[198 136 119 119 136 157  78 136] : butik
[148  84 197 136 119 119 110 157] : bis
[119 156  78 159 119 123 108 158] : rifek
dup rifek:   [119]
find: [136 157  78 136]  butik
start: [197 136 119 119 110 157]  bis, 2
find: [119 156  78 159]  rifek
where: [158]  rifek, 7

[127 129 156 150 121 101 141  92 152 112 149 152 135 104 151 121 151 144
 134 131  90 132 127 122 119 121 152 145 143 153 136 142 131 136 167 130
 138 136 107 135 125 108  94 144 121 138 110 113 147 161 115 150 105 139
 150 108 121 107 112 137 117] : Pafaz
[152 145 142 153 136 142 131  92 152 112 149 152 135 104 151 121 151 128
 134 129  90 132 127 122 119 121 152 145 143 149 136 142 129 136 167 130
 138 136 107 135 125 128  94 144 149 138 110 113 147 161 115 150 105 139
 150 108 121 107 112 137 117] : roke
[127 127 128 129 128 129 127 129 128 128 129 130 129 128 127 128 129 130
 128 128 129 127 127 129 128 129 128 129 126 129 128 126 128 128 127 128
 128 128 128 127 129 129 127 128 117 112 135 125 110 134 103 116 153 141
 114 125  92 146 131 137 148] : lem
[128 127 128 129 128 129 127 129 128 128 129 130 129 128 127 128 129 130
 128 128 128 127 127 129 128 129 128 129 126 129 128 126 128 128 127 128
 128 128 128 127 129 129 127 128 129 128 129 128 128 129 129 128 129 129
 130 127 127 127 128 129 127] : butik
find: [127 127 128 129 128 129 127 129 128 128 129 130 129 128 127 128 129 130
 128 128 129 127 127 129 128 129 128 129 126 129 128 126 128 128 127 128
 128 128 128 127 129 129 127 128 117 112 135 125 110 134 103 116 153 141
 114 125  92 146 131 137 148]  lem
start: [152 145 143 153 136 142 131]  Pafaz, 26
find: [152 145 142 153 136 142 131  92 152 112 149 152 135 104 151 121 151 128
 134 129  90 132 127 122 119 121 152 145 143 149 136 142 129 136 167 130
 138 136 107 135 125 128  94 144 149 138 110 113 147 161 115 150 105 139
 150 108 121 107 112 137 117]  roke
find: [128 127 128 129 128 129 127 129 128 128 129 130 129 128 127 128 129 130
 128 128 128 127 127 129 128 129 128 129 126 129 128 126 128 128 127 128
 128 128 128 127 129 129 127 128 129 128 129 128 128 129 129 128 129 129
 130 127 127 127 128 129 127]  butik
find: [127 129 156 150 121 101 141  92 152 112 149 152 135 104 151 121 151 144
 134 131  90 132 127 122 119 121 152 145 143 153 136 142 131 136 167 130
 138 136 107 135 125 108  94 144 121 138 110 113 147 161 115 150 105 139
 150 108 121 107 112 137 117]  Pafaz

[127 131 112 109 130 135 135  87 142 121 127 116 117 114 100 134 129 138
  83 130 110] = sano
[124 128 122 112 128 132 133 142 129 125 126 117 116 117 135 131 133 138
 136 130 130] = Pafaz
[133 129 125 137 155 147 151 110 133 124 155 134 146 130 114 139 127 129
 110 149 121] = butik
[117 130 123 123 191 177 186 129 143 125 180 124 142 120 128 154 131 145
 124 175 124] = bis
[123 130 117 100 117 128 126 119 141 125 111 110 102 112 122 130 133 145
 113 120 122] = Bolir
[127 131 112 109 130 135 135  87 142 121 127 116 135 118 113 132 132 140
 107 128 119] = babav
[132 127 141 148 136 128 130 149 117 134 139 141 145 142 143 127 126 116
 154 134 139] = puga
find: [133 129 125 137 155 147 151 110 133 124 155 134 146 130 114 139 127 129
 110 149 121]  butik
find: [135 131 133 138]  Pafaz
start: [123 130 117]  Bolir, 0

[138 109 125 105 102 127 147 144 126 122 130 131 106] : sano
[ 87 145 162 139 105 111 141 132  82 145 166 141 147] : babav
[104 158 125 155 167 130  97 103 155 144 120 122 142] : Pov
[138 109 125 105 102 127 147 144 126 122 130 131 118] : butik
dup Pov:   [155]
find: [104 158 125 155 167 130  97 103 155 144 120 122 142]  Pov

[ 95 184 139 131 164  78 123  87] = puga
[124 192 130 137 125  82  92 174] = rifek
[121  62 141 102 194 164 136 104] = pakog
where: [125]  rifek, 4
succ: [141]  [102]

[179 146 151 164  80 121 106] = Pafaz
[180  79 147 168  80 123 106] = Bolir
[181 148 152 169  79 124 107] = sano
[181 149 152  80  80 124 108] = roke
[180 147 151 166  80 122 106] = puga
[177 145 149 162  82 121 106] = rifek
[178 153 154 178  84 128 113] = lem
[180 113  84 153 178 128 154] = babav
[178 146 150 163  81 121 107] = pakog
[180 151 153 174 126 126 109] = bis
dup roke:   [80]
dup bis:   [126]
where: [81]  pakog, 4
start: [153 154 178  84 128 113]  lem, 1
find: [180 147 151 166  80 122 106]  puga
succ: [148]  [152]

[128 130 130 132 141 128 130 146 141 128 137 141 139 134 130 134 128 135
 143 130 134 150 128 130 128 145 135 130 134 132 130 137 134 159 128 130
 137 128 139 128 146 130 132 145]  Pafaz
[132 135 128 128 135 132 128 134 141 132 132 130 128 135 128 132 135 130
 141 130 130 141 141 134 139 139 145 135 128 132 128 145 132 146 128 191
 132 134 132 139 134 130 145 135]  bis
[128 130 130 132 141 128 130 146 141 128 137 141 139 134 130 129 128 135
 143 130 134 150 128 130 128 145 135 130 134 132 130 137 134 159 128 130
 137 128 132 130 154 128 134 137]  butik
[128 135 128 128 135 132 128 137 137 139 128 137 132 137 132 130 130 130
 141 134 134 135 134 130 130 132 139 128 130 128 130 152 128 132 128 139
 132 130 128 134 134 132 134 134]  Pov
[128 135 128 130 161 135 128 148 159 130 132 130 130 132 132 135 130 145
 132 130 137 128 143 165 137 143 135 130 132 128 139 137 132 130 128 130
 132 130 130 135 139 130 145 170]  sano
[128 132 128 130 161 135 128 148 159 130 132 130 130 132 132 135 130 145
 132 130 137 128 143 165 137 143 135 130 132 128 139 137 132 130 128 134
 132 130 130 135 139 130 145 170]  roke
[128 135 128 130 161 135 128 148 159 130 132 130 130 132 132 135 130 145
 132 130 137 128 143 165 137 143 135 130 132 128 139 137 132 178 130 135
 139 130 130 132 156 128 150 143]  lem
find: [132 135 128 128 135 132 128 134 141 132 132 130 128 135 128 132 135 130
 141 130 130 141 141 134 139 139 145 135 128 132 128 145 132 146 128 191
 132 134 132 139 134 130 145 135]  bis
start: [128 135 128 128 135 132 128]  Pov, 0
find: [128 135 128 130 161 135 128 148 159 130 132 130 130 132 132 135 130 145
 132 130 137 128 143 165 137 143 135 130 132 128 139 137 132 178 130 135
 139 130 130 132 156 128 150 143]  lem
find: [128 135 128 130 161 135 128 148 159 130 132 130 130 132 132 135 130 145
 132 130 137 128 143 165 137 143 135 130 132 128 139 137 132 130 128 130
 132 130 130 135 139 130 145 170]  sano
find: [128 130 130 132 141 128 130 146 141 128 137 141 139 134 130 129 128 135
 143 130 134 150 128 130 128 145 135 130 134 132 130 137 134 159 128 130
 137 128 132 130 154 128 134 137]  butik
start: [135 128 132 135]  bis, 13

[129 196 113 128 116 124  94  78 109 135 142 118 120 129 126 132 117 119
 132 118 171 105 160 107 154 130 129 144 110 133 150 145 169 123 124 156
 158 135] : Pafaz
[135 134 140 138 123 132 132 103 117 130 107 120 135 139 132 122 143 135
 136 116 127 142 137 130 136 126 128 135 145 133 134 128 133 118 137 137
 117 136] : Bolir
[141 181 126 139 114 126 110  67 142 121 127 112 132 143 129 127 136 140
 120 113 157 124 161 123 149 127 121 143 134 132 144 138 162 113 135 156
 140 137] : pakog
[119 113 120 111 139 129 121 174 122 128 135 144 112 104 125 131 103 114
 115 139 126 113 108 125 125 132 132 123 102 129 128 130 114 147 115 114
 137 123] : butik
[138 196 113 128 116 124  94  78 150 116 142 118 120 129 126 132 117  95
 105 118 171 105 160 107 154 130 119 144 110 133 150 145 169 123 124 156
 158 135] : roke
where: [131]  butik, 15
succ: [147]  [115]
find: [135 134 140 138 123 132 132 103 117 130 107 120 135 139 132 122 143 135
 136 116 127 142 137 130 136 126 128 135 145 133 134 128 133 118 137 137
 117 136]  Bolir
find: [129 196 113 128 116 124  94  78 109 135 142 118 120 129 126 132 117 119
 132 118 171 105 160 107 154 130 129 144 110 133 150 145 169 123 124 156
 158 135]  Pafaz
find: [133 118 137 137]  Bolir

[ 86 117 127 125  99 100 112 103] : sano
[ 75 115 149 145  87 102 104 118] : lem
[ 82 106 125 125  78 125  95 106] : Bolir
[170 152 135 124 184 145 167 160] : pakog
succ: [170]  [152]
start: [125  99]  sano, 3
where: [102]  lem, 5
start: [ 82 106 125 125  78 125  95]  Bolir, 0
find: [125 125  78]  Bolir
find: [184 145]  pakog
find: [ 86 117 127 125  99 100 112 103]  sano

[178 154 163 142]  bis
[179 152 107 105]  rifek
[178 178 178 178]  butik
[ 77 118 173  77]  puga
find: [178 178 178 178]  butik
where: [173]  puga, 2
dup puga:   [77]
succ: [179]  [152]
dup butik:   [178]
succ: [152]  [107]

[137 131 130  84]  puga
[120 142  96 103]  sano
[155 138 103 102]  bis
[149 106 113 124]  Pov
[ 74 162 145 129]  pakog
[109 159 128 193]  Pafaz
[128 159 109 146]  butik
[ 99 120 153 125]  lem
[ 73 161 143 130]  babav
[118 107 142 178]  rifek
[107 118 142 172]  roke
start: [107 118 142]  roke, 0
find: [142  96]  sano
start: [128 159 109]  butik, 0

